Each row below holds a small network's activations on one input, seen along a few directions.
Each table varies a few parts of the input and shows all the possible inputs, shuffled.
A made-up example of a description, with smaller parts first: line(6) and (point or ring(11) or (values(3) and ring(8))).
Shared parts are said once, and a part with two or three values counts as separate values.

Table:
r1: [ -2 -29 -22  -5  -8 -13  -4   4  -8  48   5]
r2: [  0 -34 -16   1  -8   5   8   0   3  34  -9]
r3: [ -2  47  -5 -23   1 -11   4  23  17  -4  14]
r4: [ 17  48   4 -17  11  -6  15   3  28 -11   3]
r5: [  4 -29 -10  10   2  -1   4 -24  14  44 -21]
r6: [-11 -18  14  12  -7   3 -13   8 -35 -32  11]
r7: [ -4 -15  23  25   2  16  -7 -19 -15 -33 -10]
r8: [-16  -8  15   7  -5   0 -28 -11 -27 -33   5]
r9: [12 37  2 -3  7  5 31 10 32 -9 -2]
r10: [-10 -19  16  17   0  20  -2   4 -25 -40   0]
r11: [  5  30  -5  -9   4  11  29  34  18 -17   8]
r12: [ 10 -21 -11  -3   4 -12 -13 -32   8  45 -18]
r13: [  4  35  -9 -15  -1  -7  18  42   8  -3  21]
r14: [ -7 -18 -21 -11  -5 -17 -20 -15  -1  49  -3]
r15: [ -1  -8  24  15   4   6 -22 -26 -19 -37  -6]
- What do these inputs look like to the network? => values(3) and ring(5)
- The inputs of r11 and r2 match in every part but the values(3) part. If r13 is changed in the same way as r11 into r2, which row does it become? => r1
- Which other rows does r10 become when the ring(5) part takes its other values? List them by row number. => r6, r7, r8, r15

Table:
r16: [  4  36 -17  -7  17  12  13   2  32  10  -2]
r17: [ -9  25  23 -18  -3   7  -4   9  -6 -52   8]
r18: [-35   9 -29 -17  -3 -24 -28  -2  -2  33  -1]
r19: [ 17  35  19 -12   0 -21  15  21  -7 -21  21]
r20: [-43  -3  -6   6  -3 -10 -40 -12 -25 -11   4]
r21: [ -5 -36   8  10  -2  17   1 -48 -11  -8 -20]
r22: [-31 -20   2  10 -37  11 -14  10 -23 -16  20]
r23: [ 11  22  18   6  -6 -20  27  23  11 -19   5]
r24: [24 31  8 22 22 -7 13  2  5 -6 14]
r25: [ 26 -27 -37 -49   7   2  -7  15  -5  14   6]
r26: [-21   1 -10  14   2 -43 -25  -5 -25  21  16]
r27: [ -1 -31   0  30  -6  26  -2 -17   0 -13 -33]
r28: [-28 -26   4  18   7  32  -1  22 -27  -5  -5]
r29: [ -6 -24   3  26  10   3  14  32 -25  25   8]
r30: [ 30  47  10   4   8 -12   5   6  -4  -8  19]
r31: [ 10  51 -15 -23   4   6   6   5  21   7   1]
r32: [ -3  19 -10  -8  10  10  27  14  38   4  -3]
r33: [  2  37  13  -2   4  15 -13  -5  -3 -43   4]
r34: [  6 -21 -20   8  -7  15  12  -8  30  32 -30]
r35: [ -5  26  -5 -21  -9  -1  25  22  35  -1 -10]
r36: [ 46 -32  -9 -24  12 -13  -3  15 -37   3  19]
r37: [ 16 -35  11  13   2 -11  19 -47 -10  24  -7]
r38: [-20 -17 -19   1   6  19  11  34   2  36  -5]
r39: [-12  14  21  -2  -9   9   7  10   8 -50  -6]
r40: [-21 -11 -23 -11 -39  -3  -2  23   7  29  18]
r41: [  2 -26 -12 -11   0   5  16 -43  15  34 -16]
r42: [ -6 -18   1  17 -36 -19   2  20 -21  18  33]
r43: [-11   7  17  12   9  20   8   3  10 -45  -2]
r44: [ -3  22  11  13  15  21  -6  -7   6 -42  -1]
r45: [ 21 -30   2  36  -3  -4  16 -12   3  20 -19]
r46: [ 18 -17  21  11   6 -31 -34 -40  -3  36  -9]
r47: [ -2  39  -7 -37  -3  -4  15  20  19  -5   6]
r48: [ 15  13  14  21  14  -9  29  14  13 -12  12]
r49: [ 14 -34  -9 -26   6  16 -19   6 -37 -36   1]
r50: [  1  -8  -1 -17   2 -14 -36 -37  19  48 -21]
r51: [ -4 -20  20   7   2  -2 -50 -43  -4   2 -23]
- The inputs of r50 and r46 match in every part but one. If r47 is changed in the same way as r50 into r46, which row does it become? => r19
- What do these inputs look like to the network? => values(3) and (point or ring(5) or ring(6))
- Start at r17 and move only the ring(5) part, one step at a time. The first step leads to r33. Which rows follow, in order? => r44, r43, r39
- Which other rows does r21 become when the values(3) part takes its other values? List them by row number. => r37, r41
- Which other rows does r48 become when the ring(5) part takes its other values? List them by row number. => r19, r23, r24, r30
